Each row below is a small network's average activation on inputs in which a field has the value named, seen along a few directions.
Values that are neighbours, or in one group, have similar rows; names and order tell nothing.
(in the rows, 128 means zero)

Other fields vary at random and push rows far along one fixed direction, the same in every table; ignore that.
These rows show it; all are for the same value of a field, averaged over different records:
[130 127 120 131 131 130 135 140 120 135 127 132 145 135 133 131 127 145
 129 133 128 115 139]
[117 136 136 129 127 128 131 119 134 124 145 144 122 117 130 131 130 108
 137 133 125 138 111]
[133 127 125 127 115 134 123 133 118 122 124 119 121 129 128 133 137 132
 132 122 132 128 127]
[148  99 100 125 112 125 123 175 100 126  88  90 139 160 124 128 131 182
 102 104 137 107 173]
[131 119 130 135 117 117 124 137 127 132 122 124 121 128 125 126 126 137
 121 123 125 128 140]
[165  67  81 130  98 128 108 198  77 128  57  62 154 175 121 113 118 229
  84  96 150  77 199]
[104 150 157 120 152 129 139  95 153 137 149 157 122 102 138 136 138  78
 144 141 119 147  96]
[149  95  95 137 103 130 116 174  86 114  88  86 139 167 117 113 112 190
 105 111 142  99 171]

Values of SABU:
zipun: [130 176 141 165 187 143  96  50 182 126 165 207  99  85 122 175 120  35
 132 137 144 198  78]
turo: [ 90 156 173  94 139 122 168  90 159 150 173 150 127  95 147 110 138  77
 171 162  87 134  80]
dedur: [ 96 174 173 120 155 124 141  59 188 136 189 188 103  75 136 138 142  34
 160 162 104 178  63]
nilev: [152 101  91 149 113 122 101 174 100 118  94 100 134 163 113 126 113 187
  91  96 160 115 172]
vuk: [105 155 171 109 141 127 150  79 162 139 160 152 122  96 140 119 140  75
 160 163 100 140  90]
lefu: [170 114  84 157 135 138  98 142 110 104 105 116 127 150 105 151 107 154
  99  96 157 119 153]
sud: [100 125 143  93  94 122 165 156 104 131 134  95 143 144 141  90 142 156
 154 143 109  96 128]
SABU is arranged as a line.
Which values are neighbours of nilev? Give them in the order they are listed.
> dedur, lefu
Which values are neighbours of sud? Give them in the order they are listed.
> turo

Values of ZIRID:
duva: [149 139 128 146 147 150  98  75 172 126 143 174 112 117 130 129 111 109
 144 147 161 159 106]
giga: [100 118 149 116  94 119 151 164 109 141 127 120 121 127 145 115 149 146
 149 139 121 123 126]
pepu: [114 157 136 144 173 134 134  69 158 123 152 159 121  91 107 142 123  50
 124 160  96 146  86]
ridaf: [173  77  78 152 118 145 102 201  74  97  71 107 139 184 120 147 110 212
  86  56 171  99 199]
nodu: [ 97 117 160 103 115 108 174 118 136 122 150 127 129 115 131  96 121 103
 149 141  89 100 111]
mevi: [145 108  83 121 103 109 127 172  79 128  78  32 150 167 101 103 117 184
  89 120 103  86 177]
dife: [ 90 166 146 130 146 104 152 122 135 152 144 130 130  99 125 156 160  74
 126 153 102 145 103]
muv: [132 142 156 101 118 144 122 111 161 123 158 165 125 134 158 117 146 137
 162 130 156 156 123]
vuba: [155 112 134  97 104 140 110 117 143 137 145 125 114 125 153 100 109 160
 164 120 146 130 110]
fil: [125 145 110 171 162 127 110 133 113 131 112 140 139 120 111 174 133 105
  88 115 135 137 138]
A value of ZIRID combines one of 2 hidden first parts with one of 5 second parts; all combinations occur once.
Changing only the second part turns giga into muv. nodu has the same second part as giga; what does that change turn nodu into?
> vuba
Changing only the second part turns mevi into duva. dife has the same second part as mevi; what does that change turn dife into?
> ridaf
